A small network was shown many inputs. Here are its activations along a few directions, one row for each input.
In each table, some parts of the input vary, and every possible input appears once, in random order.
A made-up example of a description, with smaller parts first: one of 8 places around a ring, together with either a single point or one of 9 places along a line or (one of 3 separate values, together with one of 4 places along a line).
Shared parts are said once, and a part with two or three values counts as separate values.

Other details of the inputs vary at random and push rows far along three fixed directions, the same in every table; ignore that.
These rows show it; all are for the same input, with only those details redrawn:
[  6 -14 -24 -24   1 -14 -15 -35   7   8 -13  -4  -9]
[ 22   2 -13 -24  -8 -24   2  -6   6   1   3 -17 -10]
[ 4 11 -4 10 18 16  0  5 -5  3 -9  9 -1]
[ -1   7  -7   8  20  19  -3  -4  -5   5 -15  12  -1]
[  4  13  -4   5  15  16   4   5  -5   4 -12   6  -1]
[ 16  -6 -17 -22  -3 -20  -6 -17   6   3  -2 -11  -9]
[ 27  31   0 -19 -14  -7  37  29  -2  -1  -1 -24 -13]
[ 16  -7 -17 -20  -2 -22  -9 -18   6   3   0 -10  -8]

A family of inputs:
R1: [  6   6   7 -14 -12 -17  -2  17   5 -10  14  -4   2]
R2: [ 33   1   6  26  11 -26  -8  30  -8 -10  34  -4  -7]
R3: [-11  14  15 -18 -20   8  25   7   9   6  -5 -17   1]
R4: [  0 -27 -27 -17  -3 -10 -10 -41  -2  13 -18  -6 -17]
R5: [ 11   8   9  -7  -1 -20  -4  12  10  -3  19  -9   5]
R6: [ 17 -18 -19 -14 -11 -18  -3 -15   2  -4   2 -10 -14]
R7: [ 18  26  -4 -17  -8   2  30  18  -3   3 -10 -16 -10]
R8: [ 3  1 -6 18 12 18  5  5 -8  3 -6  6 -6]
R9: [-33  10  -2  20  -7   8   8 -30 -10   0  -8  17  47]
R10: [ -6  -8 -11  15  15  25  -2 -13  -8   5 -17  14  -7]
R11: [  5 -14  -4 -18 -14 -17   4 -20  10   6   0 -26  -8]
R12: [-11  14   9   4  11  12  -3   9  -1   6  -5   9   6]
R13: [  5   1  27  18   5 -23 -17  24   8  -7  38  -6  10]
R14: [-5  2 10 14 -1 15  9 14 -7 -2 -1  1 -2]
R15: [ -4  -8 -11  14  12  24   2  -6 -10  -2 -16  14  -5]
R16: [ 2  7 -5  8 13 14 -5  9 -9  2 -7 16 -2]
R17: [ -7   3   3 -10 -14  14  25  -4   1   8 -15 -16  -8]
R18: [-15  11   8   4  10  12  -4   8  -1   7  -5  10   6]
R19: [ 18   8  20   9  -1 -23 -11  37   8 -25  40   3  11]
R20: [-17 -21  -3 -26 -14 -12 -12 -33  19  10  -2 -14   2]
R21: [ -3  -9  -7 -29 -16 -19 -13 -16  10   1  -1  -3  -2]
R22: [ -4 -30   0   9   4  -9 -23 -17   6 -10  11   5   4]
R23: [ 17  15  -5 -10 -17   5  35  18  -7  -1  -8 -16 -16]
R24: [ 10 -11 -22 -28 -11 -14  -6 -21   6  -1  -7  -4 -10]
R25: [ -1  -6   6   5   9 -11 -26   4  10  -4  21  11  11]
R26: [  1 -11  22  22  12 -27 -29   8  10  -5  34   0  11]
R27: [-22   2   2   1  11  23 -10 -10   5   7 -14  18   9]
R28: [-19   2  18   9   3  17  -2   5   6   1   2   5  11]
R29: [-13 -19  -1 -23  -8 -15 -10 -37  19  10  -7 -16   2]
R30: [  5   7   9  -6  -7 -15  -8  16   5  -6  17   2   3]
R31: [-10 -19   0  12  19 -11 -45 -14  12   0  19  19  14]
R32: [ 24  -4  -6   2  -5 -17   5  14  -7  -4  12  -9 -13]
R33: [ -5   1 -10   4  13  22  -4  -3  -6  -3 -16  20   0]
R34: [-16 -18   1 -24 -13 -17 -11 -28  14  11  -1 -14  -1]
R35: [  5 -10   8  14  12 -20 -37  10  11 -13  34  16  13]
R36: [-14  10   8   5   8  12  -7   9   0   5  -2  12   7]
R37: [  5  14  -2   7  12  10   6  15 -10   4  -6   8  -4]
R38: [ 13 -23  -7  28  19 -16 -34  -2  -6  -4  23  12  -4]
R39: [-34  -7   7   4   9  29  -7 -18   7  11 -16  10  11]
R40: [-11 -18 -12 -33 -14 -13 -18 -30  10  -1 -10   3   0]
R41: [-9  1  9 18  9 15  4  3 -6  7 -5 -1 -1]
R42: [  8 -22  12  26   8 -19 -28  10   0 -19  33   8   5]
R43: [ 22  -7  -1  16  19 -24 -26  12   2  -8  31   8   2]
R44: [ 5 12 -3  6  9 15  4 12 -6 -2 -6 12 -2]
R45: [ 12   5  29  14  -6 -23  -5  38  11 -21  46  -8  12]
R46: [ 1  6 -4  5 10 18  0  6 -6 -9 -9 17  1]
R47: [  4  -2  -5  15   9  20   6   6 -10 -10  -9  11  -5]
R48: [ -3  -6 -10  18  20  19  -2 -14 -12   9 -23  10  -9]
R49: [ 21   1   0  14  10 -21 -19  21  -3  -7  27   8  -2]
R50: [-21   1  17   6   1  20   2   5   5  -7  -2   7  12]
R51: [ -2  -4  -8  17  17  20   4  -5  -9   6 -13   7  -7]
R52: [  6  30  14 -15 -12  -5  27  26   2   2  -2 -17  -4]
R53: [-26   0  -2  -4   9  27 -10 -16   4   8 -21  19   9]
R54: [ -3 -22  -7 -14  -9 -17  -6 -33   7   9  -9 -17 -10]
R55: [  8   5  -1  12   2  14  13  17 -14 -11  -6   7  -8]
R56: [  3  28 -16  21  -5  -2  20  -4 -23  -9  -2  17  35]
R57: [ -5   2  -9   9  23  20  -6 -15  -3   7 -23  15  -1]
R58: [ 10  26   0  11 -20 -34  12   7  -8 -17  29   2  42]
R59: [  0  -6  -6 -31 -16 -22  -9 -12  11   5   2  -8  -2]
R60: [  7  13  10 -10 -21   5  37  22  -1  -7  -1 -22  -7]
R61: [  4  11  -2  11  18  11   0   6  -9   4 -13  11  -4]
R62: [  1  11  -4   3   8  16   3   8  -9   2 -11  13  -4]
R63: [ -5  16  16 -25 -29  -1  32  20   4  -4  -2 -22  -2]
R64: [ -4  -6 -11  17  20  23  -2 -15  -8   8 -20   9  -6]
R65: [  5 -24 -25 -14   0 -10  -7 -43   4  10 -20 -10 -15]
R66: [  5 -16 -25 -25  -4 -13 -14 -31   7   8 -10  -3  -8]
R67: [-22   4  18   7   2  17   0   6   2   4  -1   6   8]
R68: [-10   0   9  12   1  18   9   5  -6   4  -6   1  -2]
R69: [  4  31  -3   2 -36 -11  54   1 -17  -7  -1 -20  27]
R70: [  2  22   7 -24 -19   2  26  21   5  -6  -2 -12   0]
R71: [-10  15  15 -17 -16   4  27   8   9   9  -4 -22   0]
R72: [  8  27   9 -25 -16  -5  32  16   8   3  -7 -23  -4]
R73: [  8 -21 -22 -16 -10 -14  -6 -26  -2   6  -8  -7 -17]
R74: [ 16 -16 -18 -17 -15 -20   1 -11  -4  -4  -1 -10 -17]
R75: [ 30   9   0  -4  -3 -23   3  26   2 -10  24  -8  -5]
R76: [-8  0 10 13  0 15  9 12 -8 -4 -3  3 -1]
R77: [-13  -6   6  18  15  20   3 -11   0   7 -14   1   0]
R78: [ 15 -24  -8  26  16 -15 -34   0  -7 -11  21  16  -4]
R79: [-13  -2 -14   3  14  26 -10 -14  -9   7 -26  24  -3]
R80: [-20   4  18   7   0  15   0   9   1   2   0   7   8]
R81: [  9 -20  12  30  15 -21 -25   7   6  -7  37   0   5]
R82: [ 11 -10  14  21   0 -18 -12  19   0 -10  31  -1   0]
R83: [-18   7  18   5   0  14   4  12   2   4   1   2   8]
R84: [  3 -19  -5 -16 -15 -15   0 -17  10   3   4 -19  -7]
R85: [  8 -22 -23 -17 -11 -13  -7 -26  -3   4 -10  -6 -17]
R86: [  4  -9  10  16  18 -23 -36   7  11  -6  35  11  13]
R87: [ 5 12 -3  6 10 15  5 12 -5  0 -5 11 -2]
R88: [-24   1  12   3   1  22   1  -1   6   2  -7   5   9]
R89: [  1   9   6  -9 -17   7  30   8   2   7  -6 -23  -9]
R90: [  5  11   9  -9 -21   5  33  17   1   0  -2 -22  -8]
R91: [ -7   3 -10   7  20  19 -10 -11  -9  10 -21  17  -3]
R92: [ -9 -10 -16  10  15  28  -1 -17  -8   9 -24  13  -6]
R93: [ -4  22  18 -17 -18   3  32  17   8   6  -1 -28   0]
R94: [  8 -13  -2 -18 -21 -21   5  -7   6   2   7 -22 -11]
R95: [-5  6 12 15  0 13 13 16 -5  3  1 -5 -3]
R96: [-25   1  13   3   0  20  -1   0   2   3  -8   7   7]
R97: [-22   3  17  10   4  14  -3   6   3   6   2   4   9]
R98: [  0  10   9  -5 -14   4  31  14  -4   7  -5 -22 -10]
R99: [ -1   0   3 -14  -6 -14 -11   1   7   1   9   1   2]
R100: [-18   5  19   4  -3  15   5  12   0  -6  -1   5   8]
R101: [  4 -18 -26 -27  -7 -13 -18 -31   1   4 -13   4 -10]
R102: [  5  11  -3   4   6  13   5  17 -11  -7  -7  14  -3]
R103: [ 13 -10 -16 -25 -13 -20  -7 -12   0  -8  -2  -1 -10]
R104: [  1  15 -18  31  -2   3  21 -13 -26  -8  -5  14  30]
R105: [-8 -2  8 15  4 19  6  7 -2 -2 -2  3  1]
The inputs of R47 and R22 match in every part but one. If R23 is changed in the same way as R47 into R22, which row does it become?
> R90
The inputs of R59 and R83 match in every part but one. If R40 is changed in the same way as R59 into R83, which row does it become?
> R100
What do these inputs look like to the network?
> one of 5 places around a ring, together with either a single point or (one of 2 separate values, together with one of 10 places along a line)
Change only the place on the line of 10 in R76. List by row number the other rows that result.
> R14, R41, R42, R54, R68, R82, R94, R95, R98
Change only the place on the ring of 5 in R31. List by row number the other rows that result.
> R8, R20, R66, R89
Change only the choice among 2 separate values in R38. List by row number the other rows that result.
> R8
Change only the choice among 2 separate values in R16. List by row number the other rows that result.
> R75

A family of inputs:
R106: [ 10   4 -23 -38 -21  -1  23 -16   0   3 -25 -14 -14]
R107: [-35  10   2 -31 -11  40  21 -12   3  18 -44  -1  -7]
R108: [ 21 -18 -11  -8  -5 -21 -10  -4   3  -8  11  -8 -15]
R109: [ 14   9  19 -16 -28 -25  22  28   7  -2  22 -32 -10]
R110: [-22  -3  -4  -9 -12  10   3 -21  -2   3 -17   6  11]
R111: [ 30  22  12   9   3  -3  16  50  -4 -15  20  -5  -9]
R112: [-14 -30 -33   8  14   7 -26 -55 -11  10 -26  23   1]
R113: [  3   3   2  23  17  21   4  17 -12   4  -7   8 -13]
R114: [ 13 -24   1   2 -14 -56 -29 -13   9 -11  43  -9  13]
R115: [-11 -12  -2 -38 -27  -8   6 -17  11   8 -11 -19 -12]
R116: [-17 -23  12  20  22   0 -45  -8  11  -7  20  25  16]
R117: [-29   2   6  11  15  24 -11 -14   5   5 -12  18  20]
R118: [ -4  -5  -3  17  27  23 -21   5  -7   3 -10  24  -9]
R119: [-21 -15  14  25  28   9 -38  -9  11  -1  12  23  18]
R120: [ 39  19  -2 -16 -17 -30  23  26   2 -10  19 -24  -9]
R121: [-22  30  13   6  -2  32  23  19 -10   1 -16  13  16]
R122: [  8  19  -3  23  18  11   2  16 -14  -2  -2  18   7]
R123: [  4  10   4  20  22  20   4  18 -10   7  -7   7 -10]
R124: [  4  15 -28 -34 -22   4  38 -23  -9  16 -38 -18 -12]
R125: [-23   9   8 -20  -5  20  10  -6   8  15 -23  -5  -2]
R126: [-17  12  22  15   1  27  20  17  -2   1  -5  -2   6]
R127: [ 5  9  3 21 21 21  6 13 -7  2 -7  6 -4]
R128: [ 10   8 -27 -38 -24  -6  23 -17  -6   4 -26 -10 -12]
R129: [ 34   8 -12 -14 -24 -33  19  15  -8 -12  14 -17 -11]
R130: [-20 -33  -9 -25  -5 -16 -29 -48  17  17  -8  -7  -3]
R131: [ 29   8   9  20   3  -9  12  35  -6 -12  22 -10 -10]
R132: [  1 -30 -25 -26   5 -16 -32 -44  10  13 -13   0 -16]
R133: [ 4 14  3 15 20 22  5 17 -5  0 -8  9 -3]
R134: [-24  -2   9  21  16  17 -11 -12   2   4  -2  14  19]
R135: [  7 -25   5 -10  -8 -44 -27 -17  21  -3  33 -17   4]
R136: [  6 -23  19  22   8 -30 -38  12  12 -18  48   6  11]
R137: [ 16  -4 -22 -23 -13 -18  11 -22   2   5 -10 -19 -10]
R138: [ 13 -19   1  -1 -10 -58 -31 -13  12  -8  43 -10  16]
R139: [ 32  19   8  18  -3  -8  21  46 -11 -19  25  -5  -4]
R140: [ -8  -8 -13  24  20  28  -4 -16 -12   3 -20  19   1]
R141: [-13  17  -6 -39 -29  -3  28 -16   5  11 -22 -18   5]
R142: [-14  15  18  22   2  22  19  18  -5  -3   0   3  14]
R143: [-14  21  18  10   1  23  13  22  -1  -6  -1   9  15]
R144: [-19 -25   5  27  17   2 -39 -17   4  -8  16  25  20]
R145: [ 24  17  10   9  -1   3  19  46 -11  -8  11  -6 -18]
The inputs of R123 and R118 match in every part but one. If R138 is changed in the same way as R123 into R118, which row does it become?
> R121
The inputs of R112 and R128 match in every part but one. If R109 is changed in the same way as R112 into R128, which row does it become?
> R107
What do these inputs look like to the network?
> one of 2 separate values, together with one of 4 places along a line, together with one of 5 places around a ring
A walk changes only the place on the line of 4. It starts at R123 and steps to R127. List the rest of the walk in order.
> R137, R124
Change only the place on the ring of 5 in R111. List by row number the other rows that result.
> R108, R127, R131, R133
